Each row below holds a small network's activations on one input, seen along a few directions.
Each table varies a few parts of the input and shows all the possible inputs, shuffled.
A made-up example of a description, with smaller parts first: one of 5 places around a ring, together with either a single point or one of 9 places along a line or (one of 2 separate values, together with one of 6 places along a line).
Shared parts are said once, and a part with two or three values counts as separate values.
(in the rows, 100 means zero)

Other details of the inputs shift rows strongly along two fixed directions, in all tables alike. That doesn't count.

Rows:
row 1: [94,103,82,106,81,94,108,89,112,82,106,95,104,94,130]
row 2: [126,105,103,117,75,111,116,100,101,88,116,88,91,106,140]
row 3: [104,93,91,89,159,91,69,146,83,128,81,125,85,95,24]
row 4: [107,100,100,101,83,89,115,75,117,88,115,80,104,109,127]
row 5: [95,105,86,111,91,90,99,90,125,73,106,83,114,95,139]
row 6: [70,71,105,105,80,84,112,54,95,125,81,142,62,95,53]
row 7: [163,118,108,82,166,101,65,157,101,90,115,64,127,112,99]
row 8: [58,72,99,120,71,104,127,81,85,124,87,159,46,80,57]
row 9: [103,112,108,110,67,127,118,100,93,89,110,90,108,101,145]
row 10: [83,106,107,102,80,104,101,76,112,86,96,84,123,99,134]
row 11: [69,74,96,115,84,74,100,56,102,125,71,132,65,100,59]
row 12: [96,113,102,94,78,111,104,88,101,88,103,83,123,102,138]
row 13: [104,98,123,65,153,114,87,143,70,133,98,119,104,101,27]
row 14: [87,111,95,107,76,101,96,80,108,91,88,80,121,106,136]
row 15: [141,119,96,76,156,105,84,165,96,90,126,75,122,104,92]
Each input here is: one of 3 separate values, together with either a single point or one of 4 places along a line.
Q: Changing only the choice among 3 separate values turns row 7 into row 10. The same change can be made to row 11. Which row results?
A: row 14
Q: Change only the place on the line of 4 in row 15. List by row number the other rows that result.
A: row 1, row 3, row 5
Q: Change only the choice among 3 separate values in row 15. List by row number the other rows that result.
A: row 4, row 13

Rows:
row 16: [101,99,106,98,100,102,102,97,98,104,100,100,99,102,96]
row 17: [97,98,101,100,105,93,95,95,106,99,97,100,101,100,96]
row 18: [107,96,100,103,99,96,98,95,100,102,98,102,92,101,96]
row 19: [99,96,99,104,105,92,96,97,105,99,98,102,96,98,95]
row 20: [96,100,99,101,98,104,102,103,96,100,100,106,98,97,98]
row 21: [95,99,101,94,103,100,101,98,101,101,100,101,105,99,95]
row 22: [100,99,104,96,102,99,102,97,100,102,102,102,100,101,95]
row 23: [103,98,104,102,99,102,103,100,98,102,102,102,94,101,96]
row 24: [94,101,103,98,98,104,101,101,96,102,98,102,102,99,97]
row 25: [100,111,90,109,73,103,110,88,113,76,111,78,114,100,154]
row 26: [108,109,94,114,72,103,110,87,113,81,109,79,110,105,152]
row 27: [104,97,102,100,100,97,97,93,100,104,96,101,97,103,96]
row 28: [97,100,104,100,98,105,99,100,96,105,95,102,101,101,98]
row 29: [94,101,94,99,102,95,96,99,101,102,96,99,102,101,96]
row 30: [95,101,103,100,97,105,100,100,96,104,97,102,101,100,98]
row 31: [96,101,92,103,101,96,98,102,100,101,97,101,97,99,97]
row 32: [95,99,96,104,104,98,95,103,101,99,94,103,99,96,97]
row 33: [97,100,105,98,99,103,100,97,97,104,97,100,102,102,97]
row 34: [94,101,101,96,100,102,100,101,97,101,100,102,103,97,98]
row 35: [98,97,96,101,100,100,104,103,102,99,104,105,96,96,98]
row 36: [102,97,102,100,100,99,103,99,100,100,105,103,95,99,96]
row 37: [100,96,101,99,101,98,104,99,99,100,105,104,94,98,95]
row 38: [106,98,104,102,100,101,102,101,98,103,101,101,95,102,98]
row 39: [98,98,103,95,102,99,102,97,100,101,103,101,99,100,96]
row 40: [100,96,99,98,102,97,104,100,102,99,105,103,96,97,95]
row 41: [102,98,103,100,99,101,104,100,98,101,103,102,94,101,96]
row 42: [97,101,100,101,98,105,102,105,95,101,99,104,97,98,97]
row 43: [100,98,92,104,101,93,100,101,103,101,99,102,94,100,96]
row 44: [99,98,96,105,104,96,96,102,104,98,98,103,97,97,98]
row 45: [93,100,99,101,105,97,93,100,102,100,93,101,103,98,96]
row 46: [160,125,100,81,155,115,77,173,92,87,124,67,128,108,111]
row 47: [96,100,105,96,100,102,101,98,97,103,98,101,102,101,96]
row 48: [104,110,92,109,74,100,102,83,113,81,103,77,116,105,150]
row 49: [98,101,101,103,97,106,101,104,94,103,98,104,97,98,99]
row 50: [102,100,97,104,99,101,96,102,96,102,94,103,96,99,99]
row 51: [106,97,98,105,99,99,98,100,99,103,96,105,93,100,97]
row 52: [99,100,101,103,97,106,100,104,95,104,96,104,97,99,99]
row 53: [98,98,101,95,103,98,103,97,102,100,103,101,101,99,94]
row 54: [103,98,106,99,99,101,101,97,98,105,99,100,99,103,97]
row 55: [100,99,106,96,100,101,103,98,99,103,101,101,99,102,95]
row 56: [103,100,102,99,101,99,95,96,99,102,94,98,103,103,99]
row 57: [94,99,96,100,99,103,103,103,99,99,100,105,99,95,98]
row 58: [99,98,96,98,104,91,98,95,104,102,99,98,99,103,94]
row 59: [103,98,94,101,103,91,99,99,104,100,101,99,95,102,95]
row 60: [96,100,103,96,101,100,100,97,98,102,100,102,103,100,96]
row 61: [96,99,96,97,103,93,96,96,102,102,96,98,103,103,95]
row 62: [98,99,106,99,99,103,99,96,97,105,96,100,102,103,97]
row 63: [101,99,99,102,99,102,104,103,99,100,103,106,95,98,99]
row 64: [101,99,101,103,98,104,103,103,97,103,101,104,94,100,98]
row 65: [100,99,101,102,98,103,105,103,98,101,102,105,94,99,98]
row 66: [94,99,103,95,101,100,101,97,99,102,100,102,103,99,96]
row 67: [94,98,101,99,106,95,93,96,103,100,94,100,104,100,95]
row 68: [92,100,99,96,100,101,101,100,100,101,99,103,103,97,96]
row 69: [96,102,101,97,100,103,99,102,97,101,99,102,103,99,98]
Q: What do these inputs look like to the network?
A: one of 6 places around a ring, together with either one of 3 separate values or one of 6 places along a line
Q: Changing only the place on the ring of 6 turns row 66 into row 37. The same change can be made to row 56. Which row results?
A: row 18
Q: Changing only the place on the ring of 6 turns row 25 into row 34. The same change can be made to row 31. Which row results?
A: row 29
Q: Change only the place on the ring of 6 in row 17. List by row number the other rows that result.
A: row 19, row 32, row 44, row 45, row 67
Q: Change only the choice among 3 separate values in row 44. List by row number the other rows that result.
A: row 43, row 51
Q: Change only the place on the line of 6 in row 54. List by row number the other rows that result.
A: row 16, row 22, row 39, row 53, row 55
